These are the activations of a small neural network, seen along a few directions. Each row is one input.
Each table varies a few parts of the input and shows all the possible inputs, shuffled.
A made-up example of a description, with smaller parts first: line(6) and (point or ring(11) or (values(3) and ring(5))).
Shared parts are said once, and a part with two or three values counts as separate values.
In the rows, zero is written as 128.

Other details of the inputs vary at random and push rows far along three fixed directions, the same in every table; ignore that.

Rows:
row 1: [145 191 115 113 137  92 204  83 102 118 127 125 112 166]
row 2: [171  87 138 124 111 102  85  68 155  94 143 127 148 106]
row 3: [144 109 111 105 129 109  85  94 105 146 140 112 129 126]
row 4: [160 155 112 119 115 124 145  57 117 138 150 117 128 160]
row 5: [148 173 139 101 138 138 160  89 138 135 114 109 126 155]
row 6: [167 157 129 112 121 133 143  60 138 118 142 116 134 143]
row 7: [117  86 125 120 116 139 120 101 124 172 149  43 142 139]
row 8: [116 102 129 133 122 117  72 186 147  79 104 173 138  98]
row 9: [162 146 148 135 128 145 172  66 148 123 128 137 145 111]
row 10: [ 76 154 114 124 139 140 163 210 112 141 107 106 119 146]
row 11: [129 177 110 122 118 149 168 118 104 147 120 116 144 139]
row 12: [ 87 142 114 138 119 129 145 192 128 138 119 133 111 156]
row 13: [149  96 130 146 103  99 114  57 116 165 156 145 127 106]
row 14: [ 86 137 131 143 168 141 157 192 132 106 128 129 109 130]
row 15: [131 127 114 126 125  70 101 171 108  84 116 176 132  84]
row 16: [102 154 123 126 114 151 137 161 135 177  96 126 124 161]
row 17: [105 160 130  91 173 150 137 178 128 126 105  95 112 149]
row 18: [103 150 125 135 109 128 163 153 126 159 107 118 126 153]
row 19: [153 124 138 128  88 128  92  89 144 150 114 147 151 109]
row 20: [154 153 106 120 125 121 136  65 101 119 147 121 129 152]
row 21: [163 129 111 108 124  54  74  84 100 122 124 185 106 127]
row 22: [130  88 142 156  74 152 124 106 166 159 142  84 166 123]
row 23: [ 87 153 115 132 166 158 137 179 111 139 129 143  94 151]
row 24: [127 106 117 140 130 108  70 130 113 145 148 186  97 118]
row 25: [156 160 131 134 138 142 144  71 120 113 147 157 129 106]
row 26: [127 108 131 115 154 114  62 154 118 121 129 175 109  82]
row 27: [126 201 128 128 179 153 211 145 127  66 118 159 120 131]
row 28: [ 97  89 152 141 149 158  98 187 170 125 124 136 118 117]
row 29: [138  89 150 148  79 175 117 104 182 147 128  92 176 117]
row 30: [150 205 123 114 140 133 203 137 122  74 100 145 152 116]
row 31: [ 71  87 117 145 114 125  81 204 127 145 123 126 118 134]
row 32: [134 153 119 148 124 130 181  88 112 140 161 134 116 140]
row 33: [101 143 141 119 178 165 162 187 140 115 109 118 123 118]
row 34: [107 129 136 147 147 137 155 157 142 126 139 129 113 130]
row 35: [125 188 102 139 156 110 195 118  82  92 147 167 100 133]
row 36: [144 103 143 144 120 108 127  89 138 139 142 140 130 103]
row 37: [128  93 147 146  75 155 134  98 165 175 127  74 171 121]
row 38: [157 150 136 121 121 111 181  64 137 123 131  91 142 144]
row 39: [114  57 143 142 107 136  96 223 109 142 101 127 132 133]
row 40: [145 119 126 134 119 123 107  77 119 174 141 155 119 123]
row 41: [116  90 111 123 129  66  70 151 113 113 142 153  96 135]
row 42: [131  76 149 127 119 168 108  93 167 131 140  60 165 129]
row 43: [108 151 145 125 127 163 159 178 167 126  80 118 142 139]
row 44: [162 119 115 107 138  64  46 104 106  65 136 194 110  99]
row 45: [109  91 146 139 136 164 145 131 146 161 145  66 143 111]
row 46: [118 134 148 107 153 142 146 153 163 119  93  97 125 150]
row 47: [147 134 113 126 112  83  56 138 113  77 120 215 125  89]
row 48: [ 79 114 134 113 136 163  80 223 146 150  95 115 130 119]
row 49: [156 117 125  98 157  72  86 135 117  61 116 165 124  92]
row 50: [157  38 154 137  92 160 122  93 116 168 146  40 161 147]
row 51: [133  89 127 128 129  72  80 141 137  94 139 140 114 119]
row 52: [147 102  97 125 128  36  66 107  83  76 151 182 103 110]
row 53: [137  96 124 151  93 100  92 118 132 106 138 143 153  98]
row 54: [102 157 149 121 157 169 149 160 147 159 108 130 107 144]
row 55: [151 208 117 122 118 137 173 115 131 100 115 166 129 139]
row 56: [149 170 135 133 133 160 163  87 137 132 145 144 124 130]
row 57: [127  67 142 140 107 146 111  84 155 144 157  45 159 132]
row 58: [116 202 107 123 173 119 222 143  82 110 131 142  99 137]
row 59: [148 144 126 114 137 114 171  94 120 111 138  80 143 126]
row 60: [139 166 105 138 102 138 146  96 107 130 131 142 141 142]
row 61: [100  60 153 144 149 153 117 224 105 148 117 117 107 137]
row 62: [130 101 128 148  72 167 105  92 147 194 141  99 155 143]
row 63: [ 70 109 123 118 170 157  94 214 120 171 117 117  96 136]
Each input here is: values(3) and (point or (line(4) and ring(5))).
Question: The inputs of row 7 and row 10 match in every part but the values(3) part. If row 17 is changed in the same way as row 7 into row 10, which row does it become?
Answer: row 48
Question: The inputs of row 47 and row 44 match in every part but the values(3) part. If row 19 is changed in the same way as row 47 into row 44, which row does it become?
Answer: row 5
Question: Change only the ring(5) part in row 42. List by row number the other rows that result.
Answer: row 20, row 44, row 52, row 57
Question: Change only the values(3) part in row 33. List by row number the other rows that result.
Answer: row 30, row 49
Question: Change only the values(3) part in row 50. List by row number the other rows that result.
Answer: row 39, row 61
Question: Change only the line(4) part in row 31. List by row number the other rows that result.
Answer: row 10, row 12, row 18
Question: Change only the line(4) part in row 37. List by row number the other rows that result.
Answer: row 15, row 22, row 53

Rows:
row 64: [122 125 141 122 124 167 134 112 161 143 124  78 147 141]
row 65: [104  91 137 132 139 148 110 137 138 166 142  92 114 143]
row 66: [142 115 121 123 113 102 112 114 120 118 130 126 134 131]
row 67: [148 150 115 124 149  85 160 120  98  77 135 155 117 119]
row 68: [142 167 119 129 148 105 147 113 108 105 136 183 102 125]
row 69: [112 156 122 119 150 136 133 165 112 134 113 155 107 133]
row 70: [ 93 142 128 134 135 160 140 189 142 130 113 123 128 136]
row 71: [115 158 128 131 129 134 162 151 126 140 112 138 117 145]
row 72: [161 147 132 126 139 114 149  84 128  89 139 143 131 114]
row 73: [ 89 127 128 124 139 164 152 174 136 145 123  67 130 159]
row 74: [119 178 134 130 156 157 218 148 130  99 118 104 132 145]
row 75: [120 144 124 126 126 139 124 116 134 149 129 134 121 139]
row 76: [140 129 134 123 128  99 122 142 132  94 112 151 129 115]
row 77: [120 124 124 126 129 104 121 148 117 136 120 135 113 138]
row 78: [156 156 114 141  99 126 154  65 109 131 151 143 143 119]
row 79: [119 121 108 129 129  91  95 150 101 118 134 158 110 123]
row 80: [137 140 134 129 110 148 157 111 141 126 120  99 152 140]
row 81: [160 138 114 132  98 107 138  67 107 137 142 131 139 135]
row 82: [140 171 106 113 146  87 131 115 103 105 127 169 102 139]
row 83: [111  96 120 135 111 101  60 170 123 140 118 172 112 119]
row 84: [115 114 141 130 116 172 112 122 166 160 124  98 145 132]
row 85: [139  65 140 129 123 122  84  91 140 141 154  97 133 115]
row 86: [152 102 137 127 104 121 131  80 135 141 138  91 151 127]
row 87: [ 92 103 133 129 134 144 100 194 145 123 116 110 129 127]
row 88: [167 139 127 116 124 130 153  62 113 126 141 103 148 124]
row 89: [127 123 136 132 143 127 112 140 140 113 129 157 118 112]
row 90: [117  98 123 111 142  92  63 155 131 114 123 142 108 124]
row 91: [142  99 137 136 106 106  86 130 141 123 120 162 137  99]
row 92: [138  77 131 126 112 129  75  94 120 167 145 109 137 114]
row 93: [139 134 137 117 135 147 137 118 132 121 121 112 143 120]
row 94: [ 98 157 126 138 150 149 178 173 119 133 121 133 110 144]
row 95: [ 95 108 129 136 143 140 137 168 121 149 132 104 114 141]
row 96: [131 135 127 119 143 117 100 158 122 107 111 177 120 103]
row 97: [141  86 142 151 103 146 117  95 145 141 146 118 157  99]
row 98: [137 162 131 136 106 164 177 108 143 138 120 111 152 142]
Question: What do these inputs look like to the network?
Answer: ring(5) and (values(3) or line(4))
Question: The inputs of row 90 and row 75 match in every part but the ring(5) part. If row 67 is changed in the same way as row 90 into row 75, which row does it become?
Answer: row 94
Question: Start at row 74 and move only the line(4) part, one step at a time. The first step leads to row 87. Which rows follow, in order?
Answer: row 80, row 76
Question: Start at row 86 and move only the line(4) part, one step at a time. The first step leads to row 66. Which rows follow, in order?
Answer: row 73, row 67
